These are the activations of a small network on made-up records, seen along a few directions, one row for each record.
Each row is followed by the record's values for the fields E, D, Z, G, H, U.
A field that a record lacks is written absent.
Other fields move the rows too, some of them a lot.
In the rows, zero is written as 500.
Random noise pushes rows far along 11 fixed directions. That doesn't count. These rows show it; they differ only by the noise:
[532 369 488 609 522 510 560 450 828 604 729 553 440 583 633 508 411 433
 544 358 535 383 452 640]
[625 644 646 565 549 281 595 476 582 363 569 673 351 607 432 542 425 555
 484 556 501 600 502 563]
[462 386 252 583 668 651 625 395 236 456 392 499 254 505 682 671 482 645
 623 535 702 603 633 592]
[444 377 447 478 487 494 440 549 533 520 485 486 389 493 659 498 429 430
 613 485 580 518 329 689]
[577 514 541 399 450 329 470 604 462 499 429 560 642 483 649 268 431 585
 276 595 480 650 524 333]
[707 615 501 698 458 536 467 538 159 786 442 842 775 571 640 538 323 564
 706 661 646 377 522 455]
[418 403 496 245 431 548 450 564 369 445 383 155 637 335 473 286 758 485
 494 470 376 701 425 399]
[479 395 575 457 492 466 533 519 414 527 483 516 431 387 598 510 558 504
 505 494 458 630 439 526]
[458 604 729 440 465 537 460 467 667 571 601 560 415 536 511 402 478 512
 288 455 410 524 651 449]
[516 572 382 422 553 500 433 473 389 533 444 414 513 608 469 365 447 469
 488 518 749 387 474 507]
[531 596 664 332 509 492 487 414 198 622 422 649 682 501 311 430 588 398
 202 490 599 235 707 160]
[490 212 526 483 458 389 543 566 598 510 494 817 597 422 868 510 367 522
 291 506 385 504 555 366]
[608 425 483 571 612 256 643 445 471 419 581 579 390 494 479 585 492 514
 674 507 620 532 265 641]

[277 448 412 356 491 614 298 492 473 236 311 591 481 536 547 626 376 513
 734 591 443 409 434 632] | E=absent, D=absent, Z=absent, G=absent, H=absent, U=u3
[610 584 524 557 385 723 507 591 483 661 485 462 689 532 592 433 542 538
 635 501 315 641 669 457] | E=e2, D=d1, Z=z2, G=g2, H=h5, U=u1
[623 493 401 544 523 501 555 564 465 589 478 486 308 590 578 466 416 372
 416 460 657 521 498 610] | E=e1, D=d1, Z=z2, G=absent, H=absent, U=u3
[309 445 705 355 509 450 473 469 747 461 626 472 227 375 512 456 541 529
 405 434 336 616 397 619] | E=absent, D=absent, Z=absent, G=g9, H=h5, U=u3
[443 511 690 413 410 506 459 627 310 598 434 411 335 295 461 493 677 369
 567 515 389 688 273 602] | E=e1, D=d1, Z=z2, G=g5, H=h3, U=u3
[493 363 553 407 434 437 476 530 513 371 381 520 608 527 455 609 519 304
 369 422 447 424 684 405] | E=e2, D=d2, Z=z2, G=g1, H=h9, U=u2
[566 336 476 486 656 465 716 302 304 542 579 507 607 346 439 575 657 605
 601 423 503 457 491 352] | E=e2, D=d1, Z=z2, G=absent, H=absent, U=u3
[636 545 445 523 547 415 669 585 394 401 438 408 268 489 521 469 576 570
 442 559 500 822 532 527] | E=e1, D=d1, Z=z2, G=g9, H=h3, U=u3
[629 617 612 535 505 236 448 478 443 670 629 535 711 488 260 363 468 441
 525 538 677 290 168 460] | E=e1, D=d2, Z=z1, G=absent, H=absent, U=u3
[582 444 224 583 445 387 511 630 775 261 491 455 571 678 570 483 366 395
 539 531 549 448 448 581] | E=absent, D=absent, Z=absent, G=g5, H=h9, U=u3
[299 641 668 498 269 746 285 659 605 506 396 509 458 462 591 509 474 489
 390 590 248 656 661 501] | E=e2, D=d2, Z=z1, G=g5, H=h3, U=u3
[585 473 671 637 551 389 609 443 712 706 724 597 262 502 602 519 401 537
 434 392 529 589 521 651] | E=absent, D=absent, Z=absent, G=g1, H=h5, U=u2
[367 270 306 393 466 715 508 505 469 565 482 192 711 336 535 401 730 444
 466 394 444 447 535 331] | E=absent, D=absent, Z=absent, G=g5, H=h3, U=u3
[480 694 509 488 465 458 368 589 579 305 379 718 302 749 478 586 248 413
 477 626 587 411 577 663] | E=absent, D=absent, Z=absent, G=g9, H=h3, U=u3
[343 481 582 323 587 511 420 393 207 583 417 365 289 367 427 506 579 496
 489 494 672 506 424 558] | E=absent, D=absent, Z=absent, G=g1, H=h9, U=u2
[543 337 392 536 553 161 562 578 597 376 506 591 332 511 607 555 363 414
 396 516 675 544 290 634] | E=e2, D=d2, Z=z2, G=g9, H=h3, U=u3
[496 483 429 471 673 456 561 357 421 589 550 379 302 528 474 459 480 557
 419 440 779 471 539 543] | E=absent, D=absent, Z=absent, G=g1, H=h3, U=u2
[530 674 486 681 426 691 406 540 400 600 450 567 518 606 544 611 389 543
 678 606 535 539 646 610] | E=e2, D=d2, Z=z2, G=g9, H=h9, U=u3
[594 504 527 536 400 749 512 566 391 452 386 431 544 573 392 682 625 278
 781 400 343 500 655 618] | E=e1, D=d1, Z=z2, G=absent, H=absent, U=u3
[505 620 684 411 550 447 581 467 393 394 449 524 193 448 378 538 585 520
 308 504 429 683 622 461] | E=e1, D=d1, Z=z2, G=absent, H=absent, U=u3
[460 625 404 370 626 329 436 442 281 286 318 429 352 606 348 468 441 541
 374 609 772 481 519 479] | E=e1, D=d2, Z=z2, G=g1, H=h9, U=u2
[388 579 531 485 399 587 396 595 727 454 512 298 271 495 557 412 473 515
 384 489 430 744 501 645] | E=e2, D=d2, Z=z1, G=absent, H=absent, U=u3
[592 483 442 563 436 524 539 589 426 514 398 621 552 536 571 523 472 447
 245 540 481 524 705 335] | E=e1, D=d1, Z=z2, G=absent, H=absent, U=u3
[422 700 567 264 524 360 323 512 353 613 491 237 445 413 405 161 521 608
 372 595 670 621 271 479] | E=absent, D=absent, Z=absent, G=g2, H=h9, U=u1
[590 447 371 565 457 361 459 557 748 487 603 540 673 624 583 425 337 445
 597 512 563 356 339 572] | E=absent, D=absent, Z=absent, G=g8, H=h9, U=u1
[539 398 253 429 525 589 441 495 620 576 537 292 795 576 630 222 429 553
 512 415 579 373 526 402] | E=e1, D=d2, Z=z1, G=absent, H=absent, U=u3
[643 535 443 677 538 492 696 499 493 393 490 642 425 604 503 692 492 551
 445 517 476 581 777 438] | E=absent, D=absent, Z=absent, G=g6, H=h3, U=u2
[326 432 666 364 556 471 541 410 411 455 511 521 302 317 471 572 611 520
 334 468 437 539 508 424] | E=e2, D=d2, Z=z1, G=g5, H=h9, U=u3
[441 423 558 495 526 462 456 420 368 526 521 475 685 325 455 556 575 607
 775 531 431 549 296 520] | E=e2, D=d2, Z=z2, G=absent, H=absent, U=u3
[484 440 492 419 533 338 525 483 623 332 516 651 436 570 484 533 416 432
 323 506 534 357 524 458] | E=absent, D=absent, Z=absent, G=g9, H=h9, U=u3
[352 280 422 451 513 589 517 483 570 382 440 551 509 433 638 591 529 550
 385 460 355 513 684 390] | E=e1, D=d2, Z=z2, G=g9, H=h5, U=u3
[466 513 362 450 533 413 405 480 696 441 584 457 606 570 562 300 387 547
 532 538 577 356 316 503] | E=e1, D=d1, Z=z2, G=g5, H=h9, U=u3
[590 449 363 548 551 320 554 517 493 475 536 533 615 535 503 468 473 525
 490 525 598 445 384 442] | E=e1, D=d2, Z=z2, G=g2, H=h3, U=u1
[485 332 403 414 515 337 590 547 251 359 344 554 580 342 443 582 629 416
 468 543 513 465 394 364] | E=absent, D=absent, Z=absent, G=g5, H=h5, U=u3
[257 487 486 373 646 547 244 310 430 809 579 472 438 459 585 334 288 608
 574 493 876 209 267 598] | E=e2, D=d2, Z=z1, G=g1, H=h5, U=u2
[602 562  94 645 536 625 509 532 497 676 559 204 675 574 703 172 430 774
 492 593 710 624 521 433] | E=e1, D=d2, Z=z1, G=g9, H=h9, U=u3
[451 468 266 439 705 614 588 378 251 423 393 349 169 515 516 544 539 558
 508 464 751 538 564 589] | E=e1, D=d1, Z=z2, G=absent, H=absent, U=u3
[379 386 414 357 438 564 312 580 555 429 360 436 559 512 613 443 404 410
 538 508 466 455 423 559] | E=e1, D=d1, Z=z2, G=absent, H=absent, U=u3
[309 664 765 366 504 474 398 443 627 504 585 615 431 393 451 364 535 702
 255 572 330 526 477 338] | E=e1, D=d1, Z=z1, G=g6, H=h5, U=u2
[587 545 487 528 550 570 599 493 157 418 322 538 320 499 431 690 567 474
 596 540 521 632 642 533] | E=e1, D=d1, Z=z2, G=absent, H=absent, U=u3
[628 481 537 461 487 330 676 564 589 403 529 617 447 561 362 498 582 269
 215 416 472 359 527 351] | E=e1, D=d1, Z=z1, G=g5, H=h5, U=u3
[545 681 448 575 467 527 393 521 719 558 577 452 568 652 590 324 286 627
 503 546 545 550 537 567] | E=e2, D=d2, Z=z1, G=absent, H=absent, U=u3

Here are new rows. What are their fields?
[396 231 404 500 694 399 610 333 646 486 701 342 455 330 592 474 582 703
 589 412 509 571 330 541] | E=e1, D=d2, Z=z2, G=g9, H=h3, U=u3
[435 554 433 516 513 470 379 494 570 436 482 577 505 600 489 488 324 515
 484 576 617 347 425 531] | E=e1, D=d2, Z=z1, G=absent, H=absent, U=u3
[399 605 527 521 465 708 381 429 546 442 521 508 525 604 396 654 469 487
 878 501 437 343 479 651] | E=e2, D=d2, Z=z1, G=g2, H=h9, U=u1
[545 359 435 582 265 682 541 749 248 452 241 582 522 474 473 799 659 129
 590 486 355 469 566 549] | E=e1, D=d2, Z=z1, G=g9, H=h5, U=u3
[615 703 499 634 546 504 588 394 836 451 679 567 631 736 415 437 405 591
 349 443 456 391 832 361] | E=e2, D=d2, Z=z2, G=g5, H=h5, U=u3
[466 239 425 677 586 529 684 364 400 486 554 773 526 384 569 842 512 541
 608 482 496 345 496 456] | E=e2, D=d2, Z=z1, G=absent, H=absent, U=u3
[351 333 632 361 510 425 441 429 519 405 510 505 574 350 407 616 561 424
 673 429 394 391 271 566] | E=e2, D=d2, Z=z1, G=absent, H=absent, U=u3
[629 492 416 586 553 605 542 446 367 784 574 420 562 503 574 427 480 494
 616 417 679 466 489 559] | E=e2, D=d1, Z=z2, G=absent, H=absent, U=u3
[468 682 376 602 581 641 464 359 800 291 639 489 598 684 473 478 391 812
 841 583 376 465 484 598] | E=e1, D=d1, Z=z1, G=absent, H=absent, U=u3
[469 478 312 405 592 696 508 380 317 397 425 415 667 540 425 494 605 556
 738 487 497 355 522 439] | E=e1, D=d1, Z=z2, G=absent, H=absent, U=u3
[575 581 359 669 316 650 379 707 681 534 487 187 661 589 537 431 477 428
 814 510 460 669 426 722] | E=e2, D=d2, Z=z1, G=g5, H=h3, U=u3
[506 626 474 609 554 454 490 487 606 519 565 478 271 615 501 499 344 545
 435 530 705 544 518 654] | E=e2, D=d2, Z=z1, G=g9, H=h3, U=u3
[518 454 708 530 444 630 488 422 337 798 551 767 672 410 545 580 525 457
 466 473 413 268 619 313] | E=e1, D=d1, Z=z2, G=g1, H=h9, U=u2
[474 527 486 631 601 469 539 357 414 609 630 546 602 391 483 507 516 731
 545 584 555 465 450 372] | E=e1, D=d2, Z=z2, G=g5, H=h9, U=u3
[388 705 470 433 610 699 416 321 327 375 372 583 632 580 508 502 406 842
 522 642 453 519 839 315] | E=e2, D=d2, Z=z2, G=absent, H=absent, U=u3
[411 515 398 379 530 476 495 460 662 327 499 258 420 537 407 370 556 504
 248 441 534 566 574 422] | E=e2, D=d2, Z=z2, G=absent, H=absent, U=u3
[471 453 385 531 466 575 402 570 361 472 343 574 349 545 545 673 396 316
 657 522 676 410 410 710] | E=e2, D=d1, Z=z2, G=absent, H=absent, U=u3
[533 482 439 456 485 462 480 580 756 475 566 574 616 571 709 266 384 611
 437 528 384 541 481 456] | E=e1, D=d1, Z=z2, G=g9, H=h5, U=u3
[486 593 489 517 553 613 552 425 497 671 562 264 364 500 522 342 544 633
 218 448 620 660 742 410] | E=e2, D=d2, Z=z1, G=g1, H=h3, U=u2
[550 653 579 646 499 523 587 463 587 550 673 302 435 457 341 486 639 626
 717 499 412 730 390 641] | E=e2, D=d2, Z=z1, G=g9, H=h5, U=u3
[551 520 391 601 456 774 568 530 254 690 446 307 504 456 468 518 669 456
 459 440 543 566 678 440] | E=e1, D=d2, Z=z1, G=absent, H=absent, U=u3
